A small network was shown many inputs. Here are its activations along a few directions, one row for each input.
Each table varies a few parts of the input and shows all the possible inputs, shuffled.
Descriptions start from the smaller parts, as in this example, which fits no table here: one of 4 places along a line, together with either a single point or one of 11 places along a line or (one of 3 separate values, together with one of 8 places around a ring).
Shared parts are said once, and a part with two or three values counts as separate values.
In the rows, 128 means zero.

Other details of the inputs shift rows strongly along two fixed directions, in all tables alike. That doesn't count.

Table:
row 1: [135 111 136 123 105 147 111 123 138 105 175 158 122 116 138]
row 2: [110 108 125 155  92 158 153 137 124 134 145 142  97  96 143]
row 3: [ 82 157 133 135 162 106 153 142  99 154  76 109  82 199 126]
row 4: [155 142 122 105 161  94 121 112 134 137  98  99 156 147 114]
row 5: [161 154 135  94 161  99 115 103 130 100 127 121 157 174 120]
row 6: [ 96 109 140 142  98 150 107 139 129 120 166 163 108 109 135]
row 7: [ 50 139 151 142 135 102 125 183 100 180  63 134  68 187 123]
row 8: [119 156 150 107 158  94 115 135 111 116 110 131 112 204 126]
row 9: [115  98 126 146 101 141 113 147 136 150 145 147 107  91 134]
row 10: [156 156 111 105 171 116 153  91 130 120 109  80 154 159 125]
row 11: [130 104 118 132 105 146 121 135 145 140 131 131 144  82 121]
row 12: [112 102 136 149  90 142 120 158 132 152 141 156  99  90 138]
row 13: [158 145 131 108 162  93 118 137 126 137 107 112 126 172 136]
row 14: [ 94 152 149 117 155  96 117 127 110 125  93 128 119 192 109]
row 15: [ 94  99 122 164  87 174 141 147 124 144 169 151  77  85 158]
row 16: [117 112 141 139 100 147 106 149 126 113 171 172 100 116 145]
row 17: [100 109 118 160 100 165 149 146 121 137 133 140 110  87 138]
row 18: [231 111 103  99 125 130 116  86 165 107 177 117 194  66 141]
row 19: [109 113 134 138  97 148 115 126 132 113 144 155 146  92 117]
row 20: [114 110 144 136  96 145 108 140 125 117 173 174  98 117 146]
row 21: [ 97 107 145 141  88 152 117 140 131 115 153 165 111 107 124]
row 22: [173 124 107 128 120 146 155 100 138 107 146 111 163  80 129]
row 23: [ 86 151 142 126 154  93 125 164 107 163  59 113 106 187 113]
row 24: [ 97 157 129 129 155 108 161 130 105 144  70 102 117 179 120]
row 25: [177 128 122 110 138 114 118 122 142 131 140 122 143 127 139]
row 26: [142 156 133 104 162 105 114 105 131 106 120 114 163 163 111]
row 27: [115 105 129 144 104 144 111 153 134 154 152 148 101  93 146]
row 28: [100  91 128 155  86 163 111 163 139 157 167 159  85  80 149]
row 29: [112  90 126 157  92 154 109 160 134 150 154 157  99  74 140]
row 30: [149 150 111 109 164 115 156  91 127 121 101  85 150 156 118]
row 31: [217 128 113  99 129 129 117  69 161  65 162 114 234  72 104]
row 32: [198 122 111 108 128 142 107  81 159  76 180 123 211  67 119]
row 33: [240 130  89 100 142 139 149  59 159  89 175  97 207  78 140]
row 34: [ 80  92 141 154  80 167 108 146 130 125 168 177  92  92 130]
row 35: [143 150 132 108 160 103 114 107 127 101 111 115 165 157 103]
row 36: [ 85  98 141 159  82 163 105 152 125 123 168 179  96  87 130]
row 37: [ 83  98 141 159  82 163 106 151 127 127 168 181  95  89 130]
row 38: [ 44 150 164 136 142 106 113 167  95 148  98 150  62 209 128]
row 39: [173 155 117 106 168 108 152 103 122 117 118  94 142 166 138]
row 40: [138 145 133 104 155 100 116  98 130 103 113 114 163 162 103]
row 41: [112 100 126 158  86 169 143 148 120 142 176 163  67  93 169]
row 42: [153 150 113 118 167 113 151 103 122 120 102  91 151 150 121]
row 43: [ 97 107 119 157  93 163 151 138 124 138 135 138 108  90 137]
row 44: [ 99 112 117 159  97 164 152 141 124 141 134 140 111  88 136]
row 45: [179 146 125  97 164  91 119 119 133 129 115 103 149 161 132]
row 46: [148 127 119 121 131 120 124 124 142 137 110 114 166 107 114]
row 47: [142 148 139 103 147  98 124 102 130  99 109 116 166 163 104]
row 48: [ 95 154 141 122 165  92 118 159 113 165  81 114  92 197 126]
row 49: [192 109 112 108 121 134 117 110 155 121 167 124 156  91 140]
row 50: [131 115 112 147 114 155 146 121 128 128 148 129 122  88 136]
row 51: [185 119 112 114 117 145 114  84 157  77 158 126 224  59 105]
row 52: [ 88 101 147 158  73 161 112 158 124 120 164 181  96  88 131]
row 53: [ 80 161 154 120 162  97 113 149 103 130  94 127  99 209 117]
row 54: [ 91 153 145 111 151 104 125 126 117 120  81 118 138 188 100]
row 55: [215 129 113  99 126 131 120  64 165  68 164 117 235  72 103]
row 56: [127 109 113 146 108 155 146 117 131 128 150 129 118  91 138]
row 57: [205 124 107  96 127 133 119  58 164  69 155 108 249  67  98]
row 58: [155 159 112 111 171 112 152  98 126 123 110  87 152 157 127]
row 59: [135 148 144 102 153  97 115 117 121 109 122 127 131 189 125]
row 60: [149 152 114 114 165 109 154  95 122 124 101  90 149 153 120]
row 61: [149 114 115 140 114 154 144 128 128 123 164 137 109 102 157]
row 62: [ 95 109 139 139 100 156 108 138 133 120 166 160 107 110 133]
row 63: [151 118 120 128 130 129 111 134 141 137 142 123 140 100 136]
row 64: [152 157 114 111 168 111 152  98 124 124 110  88 148 156 130]
row 65: [142 153 140 103 150  98 124 103 127 101 107 117 165 161 105]
row 66: [ 52 151 141 148 145 117 156 167  89 162  65 119  70 192 126]
row 67: [150 114 124 122 115 128 125 127 145 134 131 124 142 102 124]
row 68: [164 146 126 108 156  95 126 123 134 128  94 100 161 146 115]
row 69: [107 102 127 152  97 148 115 163 132 150 128 148 117  83 131]
row 70: [101  91 130 156  86 157 109 165 134 157 165 160  84  81 151]
row 71: [174 153 114  99 167 112 154  91 129 116 117  89 145 170 135]
row 72: [111 115 134 139 100 150 113 132 131 110 144 152 148  91 114]
row 73: [141 152 111 110 158 119 162  96 127 122  87  83 163 150 113]
row 74: [147 111 117 137 108 153 146 120 130 125 167 136 108 105 157]
row 75: [135 144 135 112 150  91 128 133 127 142  87 107 133 166 116]
row 76: [ 74 150 144 146 144 114 157 163  94 151  78 122  68 191 133]
row 77: [163 147 128 106 156  93 127 120 133 130  94  99 161 148 113]
row 78: [ 60 151 146 150 139 115 159 167  92 162  77 128  55 197 133]
row 79: [ 88 158 138 128 154 108 163 140 103 146  71 104  87 203 125]
row 80: [155 140 120 101 161  97 124 108 139 134  99  94 157 152 110]
row 81: [ 73  98 141 163  72 170 110 158 127 129 156 182 106  81 125]
row 82: [104  99 127 149  92 146 118 155 134 152 131 147 115  86 130]
row 83: [ 80 135 154 130 138  97 119 180 104 171  96 140  48 206 148]
row 84: [111 113 118 156 110 163 142 143 123 136 155 139  95  96 152]
row 85: [144 128 113 134 132 144 146 115 128 126 147 113 132 105 141]
row 86: [136 105 120 139 110 139 114 137 142 143 145 140 128  85 130]
row 87: [137 145 129 115 161  93 119 131 123 144  91 104 135 161 115]
row 88: [ 97 152 146 124 153  88 127 161 112 161  68 118  96 194 118]
row 89: [117 106 128 146 106 145 109 158 133 151 152 146 102  93 144]
row 90: [144 125 118 135 118 140 156 112 129 123 135 120 134 103 134]
Each input here is: one of 3 separate values, together with one of 5 places along a line, together with one of 6 places along a line.
Q: Changing only the place on the line of 5 turns row 66 into row 39. The same change can be made to row 73. Which row results?
A: row 71
Q: Changing only the place on the line of 5 turns row 5 into row 26. The same change can be made to row 8. Which row results?
A: row 53
Q: Changing only the place on the line of 5 turns row 72 into row 52. The same change can be made to row 44. Which row results?
A: row 78
Q: Change only the place on the line of 5 in row 9. List by row number the other rows that result.
A: row 70, row 75, row 82, row 83
Q: Change only the choice among 3 separate values in row 42. List by row number the other rows that result.
A: row 29, row 35

Table:
row 91: [117 139 133 126 141 127 111 122 122 116 148 137 126 142 132]
row 92: [144 152 104 118 162 121 175  91 123 128  87  76 156 145 117]
row 93: [133 149 126 108 161 111 129  97 129 102 101 101 166 158  97]
row 94: [133 151 137 113 145 114 132 129 119 114 117 123 132 170 131]
row 95: [ 56 135 149 141 139 112  97 173 110 166 100 143  83 167 122]
row 96: [204  99  79 134 113 163 148  94 161 128 163  98 190  16 139]
row 97: [ 85 144 147 120 154 100 105 146 112 152 112 133  83 197 132]
row 98: [ 91 131 158 135 118 102 128 168 106 155 101 153  60 183 137]
row 99: [128  64 129 172  36 180 111 164 147 136 187 192 114   7 142]
row 100: [166 159 105 116 172 117 172  99 120 126 108  79 143 152 138]
row 101: [187 140 116  91 167 103 117  89 145 108 130  96 171 148 118]
row 102: [179  86 103 135  95 167 101 111 165 109 186 139 182  18 124]
row 103: [175 176 138  91 177  72 144  99 116  98  84  96 168 199 111]
row 104: [153 149 128 101 156  97 120 125 136 128  90 102 173 152 110]
row 105: [151 132 122 122 140 134 121 112 131 101 151 127 143 125 129]
row 106: [ 28  80 152 184  39 192 123 192 116 149 163 204  46  82 146]
row 107: [ 45 126 163 157  96 124 138 175  97 145  93 166  60 166 121]
row 108: [162 134 129 102 137 113 124 116 140 122 130 118 146 146 132]
row 109: [ 22 129 156 155 116 135 112 164 102 149 113 161  65 165 122]
row 110: [200  88  85 137  95 177 152  94 162 128 196 116 151  21 160]
Q: Changing only one part turns row 105 into row 102. The same change can be made to row 103. Which row results?
A: row 99
Q: What is each input in this table made of?
A: one of 4 separate values, together with either a single point or one of 4 places along a line
Q: A walk changes only the place on the line of 4. It starts at row 109 and steps to row 93. List the rest of the walk in order.
A: row 106, row 107
